Each row below holds a small network's activations on one input, seen along a few directions.
In each table, some parts of the input vary, and every possible input appears once, in random order.
A made-up example of a description, with smaller parts first: one of 5 places around a ring, together with either a single point or one of 11 places along a line or (one of 3 separate values, together with one of 4 places along a line).
Shared parts are said once, and a part with two or three values counts as separate values.

Other details of the inputs shift rows strongly along two fixed directions, in all tables alike. That doesn't count.

Rows:
x1: [-7 12  0 -9  0 13 -4 10 -5 -1  8]
x2: [ -6  11   5 -11   1  13  -7   6  -2   4   6]
x3: [  7   8  -7  24 -15 -11  -8 -28  14  -4   5]
x4: [ 13 -32  10  35  22 -49  30 -17  -2   8  -1]
x5: [ 10   3  -6  23 -17  -9  -5 -26  18  -3  -7]
x6: [-10  10  -1 -11   3  12  -4   8  -7  -2   6]
x7: [ -5   5  -5 -15  -4  10  -5  13   1  -2  -1]
x8: [  9   4  -6  24 -19  -8  -5 -26  20  -3  -6]
x9: [ -8   9  -2 -12   0   8  -2   8  -8  -7   5]
x10: [ -7   7  -2 -16  -5   9  -4   9  -3  -7   3]
x11: [ -2  -1  -4 -16   0  14  -2   9   1   0  -2]
x12: [  1 -37  20   9  36 -15  10  15 -36  17  -8]
x13: [  7   8 -12  23 -19 -15  -3 -23   9 -13   6]
x14: [-10  14   3 -21   6   2  16   5  12   8   5]
x15: [ -1   0  -2 -16  -2  15  -2  11   2   0  -2]
x16: [  2   4   1 -13   1  15  -4   9   4   1  -6]
x17: [ 10 -39  15   6  36 -15  12  19 -32  12 -14]
x18: [ -3   3  -3 -14  -3  10  -3  15   0  -1  -1]
x19: [ -6   8  -1 -15  -6  10  -4  10  -2  -7   5]
x20: [  7   4  -5  24 -16  -8  -6 -26  15   1   0]
Each input here is: one of 2 separate values, together with either a single point or one of 9 places around a ring.
Question: The inputs of x4 and x14 match in every part but the choice among 2 separate values. If x2 is changed in the same way as x4 into x14, which row does it become?
Answer: x3
Question: Which other rows does x8 become when the choice among 2 separate values takes its other values? List them by row number.
Answer: x5

Rows:
x21: [ 4 -7  1  9  5 -5  0 -5  0  2  3]
x22: [ 3 -8 -1  7 -2 -7  2  0 -5 -5 -3]
x23: [ 2 -6  1  7  4 -7  0 -4 -1  1  5]
x24: [ 4 -9  0  6 -1 -4 -1 -2 -2 -1 -8]
x25: [ 4 -7  2  8  4 -3 -1 -6  1  4  1]
x26: [ 8 -8 -1  7  4 -6  3 -1  0 -1 -3]
x27: [  2  -2   3   3   2 -15  14  -6  10   4  -2]
x28: [ -1  -5   3   3   2 -14  12  -7  10   6   1]
x29: [ 3 -4  1  7 -1 -5  0  0 -7 -2 -7]
x30: [  0 -11   0   6  -1  -6   0   0  -4  -3   0]
x31: [ -3  20 -11 -15 -15  13  -6   0  13  -7   4]
x32: [  5 -10  -1   7   4  -5   1  -2   2   1   1]
x33: [ -2  24  -6 -10 -12  19  -8  -4  14   1   3]
x34: [ 6 -4  1  8  3 -3  2 -3 -3  1 -7]
x35: [-1 -7  1  7  2 -7  0 -3 -5 -3  5]
x36: [ -9  29  -2 -13 -12   8   4  -7  21   5   6]
x37: [ 2 -9 -3  5  2 -8  1 -2 -1 -3  3]
x38: [ -5  23  -5  -9 -15  18 -12  -4  10  -1   0]
x39: [  5 -10   0   7   3  -4   0  -3   3   2  -1]
x40: [ 6 -6 -2  5  3 -8  3 -1  0 -3  0]
x41: [ 3 -9 -2  6  3 -8  1 -2  1 -2  3]
x42: [ 8 -4  1  7  6 -4  3 -2 -2  1 -5]
x43: [  3 -11   0   7   2  -4  -1  -4   1   2  -3]
x44: [-1 -9  3 10 -2 -6 -4 -5 -5  0 -1]
x45: [ 3 -4  1  9  0 -7  2 -1 -7 -5 -3]
x46: [ 2 -3  0  7  3 -8  4  0 -7 -6 -1]
x47: [ -7  23  -5  -9 -18  17 -12  -2   8  -2   2]
x48: [ 1 -2  0  8  4 -7  2 -3 -7 -1  4]
x49: [ -9  24  -2 -14 -13   7   3  -9  24   5   8]
x50: [ 6 -2 -1  7  5 -8  4 -1 -3 -2  0]
x51: [ -7  24  -6  -9 -17  16  -9  -2   8  -5   5]
x52: [ -4  26  -8 -10 -12  15  -8  -3  13  -2   8]
x53: [ 2 -8  2  9  2 -3 -2 -6 -1  3 -1]
x54: [ 4 -3 -2  6  4 -8  4 -1 -5 -4  0]
x55: [ -7  25  -7 -10 -15  15  -8  -3  10  -6   7]
x56: [ -3  23  -7 -11 -17  17 -10  -2  12  -4  -3]
x57: [  2 -12   1   7   0  -5  -3  -3  -1   0  -4]
x58: [-15  15  10 -53  21  39   2  46 -18  11   0]
x59: [ -2  25  -7  -9 -11  17  -8  -3  14   0   6]
x60: [ 3 -7 -2  5  1 -8  3  0 -4 -7 -1]
x61: [ 0 -9  3  8  1 -4 -4 -5 -4  2 -2]
x62: [ 8 -8  0  6  3 -4  3 -2  1  1 -5]
x63: [ 6 -8 -1  7  0 -3  1 -3  0  0 -7]
x64: [-1 -7  2  8 -1 -6 -2 -3 -5 -2  3]
x65: [  0   1   5   1   6 -13  15  -3   4   6  -2]
x66: [ 3 -5  3 10  5 -3  0 -5 -5  4 -3]
x67: [  0 -12   0   8  -3  -6  -3  -2  -3  -1  -3]
x68: [ 0 -9 -2  6  1 -8  1 -2 -2 -5  2]
x69: [-13 -19  19 -35  31  18   6  48 -38  11  -9]
x70: [-15 -16  18 -35  36  15   8  43 -36  12   3]
Question: Describe the family of inputs behind these rows.
Answer: one of 5 places around a ring, together with either a single point or one of 9 places around a ring
Question: The inputs of x29 and x69 match in every part but the place on the ring of 5. If x34 is changed in the same way as x29 into x69, which row does it become?
Answer: x63
Question: Which other rows does x65 become when the place on the ring of 5 takes its other values? List them by row number.
Answer: x27, x28, x36, x49
Question: List by row number the other rows that have the place on the ring of 5 in common with x61.
Answer: x21, x23, x25, x35, x44, x49, x53, x64, x70
Question: Start at x68 and move only the place on the ring of 5, one step at a time. The first step leads to x35. Which rows follow, in order?
Answer: x55, x46, x60

Rows:
x71: [ 1 -1  1 -1  2 -3  5 -1  3  3 -2]
x72: [ 0 -2 -2  3 -2  0 -5 -1 -3 -3  2]
x73: [ 2 -2  2  3 -1  2 -3 -2  0  2 -3]
x74: [ 2 -1  2  2  2  0  0 -3  4  4 -2]
x75: [-2  0 -1  3 -2 -2 -2 -1 -2 -2  4]
x76: [ -7 -26  21 -24  40   7  13  39 -34  15  -9]
x77: [-1  2  1  2  1 -4  3 -3  0  0  5]
x78: [-2  2  0 -1  0 -5  5 -2  5  0  2]
x79: [ 3  1  0  2  1  0  1 -3  5  3 -3]
x80: [ 1 -3  1  2  1  0  0 -2  4  4 -2]
x81: [ 2 -2 -2  3 -4  2 -4 -1 -2 -4 -3]
x82: [ 1 -2 -4  3 -3 -1 -5  0 -3 -5  1]
x83: [ 1 -4 -2  4 -3  3 -5 -1 -2 -2 -1]
x84: [ 0 -1  1 -1  1 -2  3 -2  5  5  0]
x85: [ 3 -4 -1  1 -2  1 -3  0  2  0 -3]
x86: [ 1  1 -2  3 -2  1 -4  0 -5 -4  0]
x87: [-16  37  -6 -43 -16  46 -17  18   9   0   4]
x88: [-1  2  0  4 -2 -2 -2 -3 -2 -2  3]
x89: [ 1 -1 -1 -1  0 -3  4 -2  5  3  0]
x90: [-2  3  3  0  2 -4  5 -3  3  3  2]
x91: [ 0  2  0  1  0 -5  5 -1  0 -3  3]
x92: [ 3 -1 -2  5 -3  2 -4 -1 -3 -3 -3]
x93: [ 2 -5 -3  3 -3  2 -5  0 -2 -4 -2]
x94: [ 0  1 -2  2 -2 -3 -1  0 -3 -4  1]
x95: [-1  0 -1  0  0 -5  4 -1  2 -3  5]
x96: [-3  1  2  0  1 -4  5 -2  4  2  3]
x97: [ 0  3 -2  4 -2 -2 -1 -1 -2 -3  2]
x98: [ 3 -4  0  1  1 -1  1 -2  5  2 -3]
x99: [-1 -1 -2  1 -2 -2 -1  1 -2 -4  3]
x100: [ 0  3  0  2  2 -4  5 -1 -1 -1  3]
x101: [-2  1  0  1  0 -4  3 -2  1 -1  6]
x102: [ 2  0 -4  3 -3 -1 -4 -1 -3 -6 -1]
x103: [ 0 -1 -1  4 -1  0 -5 -2 -5 -3  1]
x104: [ 3 -2 -1  2 -3  1 -2 -1  1 -1 -4]
x105: [ 2 -3  0  3 -2  2 -3 -1  2  2 -2]
x106: [-1  2  1  0  1 -6  6 -2  3  0  1]
x107: [ 4 -1  0  3 -1  2 -2 -1  0  1 -4]
x108: [-1  4  1  0  2 -4  6 -2  3  2  1]
x109: [ 0  1  2  0  1 -2  3 -4  4  5  0]
x110: [ 2  2  1  0  1 -2  5 -2  4  4 -2]
Question: The inputs of x87 and x77 match in every part but one. If x83 is changed in the same way as x87 into x77, which row does it become?
Answer: x101
Question: The inputs of x96 and x105 match in every part but one. If x90 is changed in the same way as x96 into x105, which row does it become?
Answer: x73
Question: Describe the family of inputs behind these rows.
Answer: one of 5 places around a ring, together with one of 8 places around a ring
Question: Which other rows does x82 become when the place on the ring of 8 takes its other values? List them by row number.
Answer: x78, x85, x89, x93, x95, x98, x99
Question: Which other rows does x106 become when the place on the ring of 8 takes its other values? List them by row number.
Answer: x71, x76, x81, x91, x94, x102, x104

Rows:
x111: [-13  20  -5 -29 -15  32 -12  18   0  -5   0]
x112: [  5 -32  12  20  22 -18   2   6 -31   3  -1]
x113: [ -8  15  -9 -31 -10  33 -14  16   6  -1   4]
x114: [  8 -41   7  17  25 -17   3   9 -23   3 -11]
x115: [ 10   7  -9  22 -23  -5 -13 -22  15  -8  -7]
x116: [-14  21  -4 -30 -11  30 -14  16   0  -7   2]
x117: [-16  -3   5 -34   4  28  -5  35 -19   3  -4]
x118: [ -6  19  -6 -32 -11  32 -14  16   5  -2  -4]
x119: [ 11 -19  -1  18  14 -14   6   2 -12  -5  -7]
x120: [  1  -6  14  11  23 -28  26  -8   1  16   2]
x121: [ 12  10 -12  18 -22  -8  -4 -19  14 -15  -6]
x122: [  6  19 -15   5 -33   8 -15 -18  24 -14  -4]
x123: [  5   7 -11  23 -27  -4 -12 -23  11  -9  -2]
x124: [  5   3 -13  18 -25  -8 -13 -23  14 -13   0]
x125: [  1 -39   9  16  22 -21   3   9 -30   0  -3]
x126: [  4  17  -1  15 -10 -13  12 -34  32   8   3]
x127: [  4 -34  13  20  22 -18   3   6 -32   1  -8]
x128: [-12  13  13 -39  22  10  27  23   1  15   3]
x129: [-11   7   4 -30  12  21  -1  31 -21  -1   6]
x130: [  4 -35  10  17  22 -19   5   9 -30  -2  -1]
x131: [  3 -13  14  14  20 -23  24  -5   4  18   3]
x132: [  8 -35  14  22  26 -15   3   6 -32   2  -3]
x133: [ 10 -34  11  23  28 -14   3   8 -27   6 -11]
x134: [  6  10  -9  25 -21  -5 -15 -25   9  -9   7]
x135: [-13  26  -1 -26 -11  33 -17  13  -1  -2   2]
x136: [ -2  27 -10  -5 -23  -2   8 -28  45   4   6]
x137: [-12  -4   5 -32  10  26  -7  31 -16   2   4]
x138: [ 10   4 -15  19 -18  -4 -12 -21  19 -11  -3]
x139: [ -7   2   7 -30  10  27  -8  29 -17   7  -8]
x140: [-11  -1   6 -29  12  26  -6  30 -17  -1   3]
x141: [ 12   0 -14  16 -24  -5 -13 -21  18 -10  -6]
x142: [  2 -24   3  19   9 -17  -1  -2 -18  -5  -2]
x143: [-12   7   5 -32  10  21  -1  32 -22  -2   1]
x144: [  4  11  -9  24 -20  -5 -16 -25   9  -9   5]
x145: [  1 -17  12   8  20 -26  28  -9   4  11  -2]
x146: [  0  16  -7   8 -13 -24  15 -29  36   4   7]
x147: [ 10 -28   0  16  12 -12   1   0 -14  -2  -4]
x148: [ 11   5 -15  21 -19  -2 -13 -24  15  -7   2]
x149: [  3 -18   2  17  12 -18   4   1 -21  -7   0]
x150: [-17  34   2 -41   1  13  14  11  22  10   9]
x151: [  1  20  -3  11 -10 -23  15 -31  33   6   7]
x152: [ 10 -33  14  21  22 -15   3   7 -29   4 -14]
x153: [-16  11  15 -35  19  14  18  24   4  22   8]
x154: [-13  34   2 -39  -1  16  17  15  23   9  12]
x155: [ -1  39 -12  -6 -18 -12  16 -23  40   1  10]
x156: [ 14 -33   8  16  23 -20  10  10 -27  -1 -12]
x157: [-14  25   3 -40  -3  18  11  14  26  13  11]
x158: [ -8   2   6 -26  14  28  -8  26 -19   8   0]
x159: [  1 -21   5  20  10 -15  -3  -2 -21   0  -1]
x160: [  6   4 -14  19 -24  -7 -14 -22  15 -13   6]
x161: [-15  29   3 -39  -2  20  12  13  26  12  11]
x162: [  8   9 -16  21 -25  -8  -4 -20  10 -14  -1]
x163: [-12   3   7 -27  11  27  -8  28 -18   4   4]
x164: [  4  16  -2  12 -12 -16  13 -33  33   7   3]
x165: [  9  23 -22   5 -27   7 -11 -19  23 -14   6]
x166: [  8 -23   3  20  14 -11  -2  -1 -14   3  -8]
x167: [ 10 -34   9  19  26 -22  11   9 -30  -3  -1]
x168: [  5   9 -10  25 -25  -2 -13 -24   9  -8  -2]
x169: [ -6   4   9 -27  10  28  -9  27 -18   8  -7]
x170: [ 10   1 -13  18 -26  -6 -12 -20  17 -11  -6]
Question: The inputs of x156 and x169 match in every part but one. If x155 is changed in the same way as x156 into x169, which row does it become?
Answer: x120
Question: Describe the family of inputs behind these rows.
Answer: one of 5 places along a line, together with either one of 3 separate values or one of 9 places around a ring
Question: Which other rows does x128 become when the choice among 3 separate values takes its other values? List them by row number.
Answer: x154, x155
Question: Start at x169 and move only the place on the ring of 9, one step at a time. The first step leads to x133. Which rows follow, in order?
Answer: x158, x132, x134, x144, x135, x168, x152
Question: List by row number the other rows that have the place on the line of 5 in common with x147.
Answer: x111, x116, x118, x122, x130, x138, x140, x142, x145, x150, x161
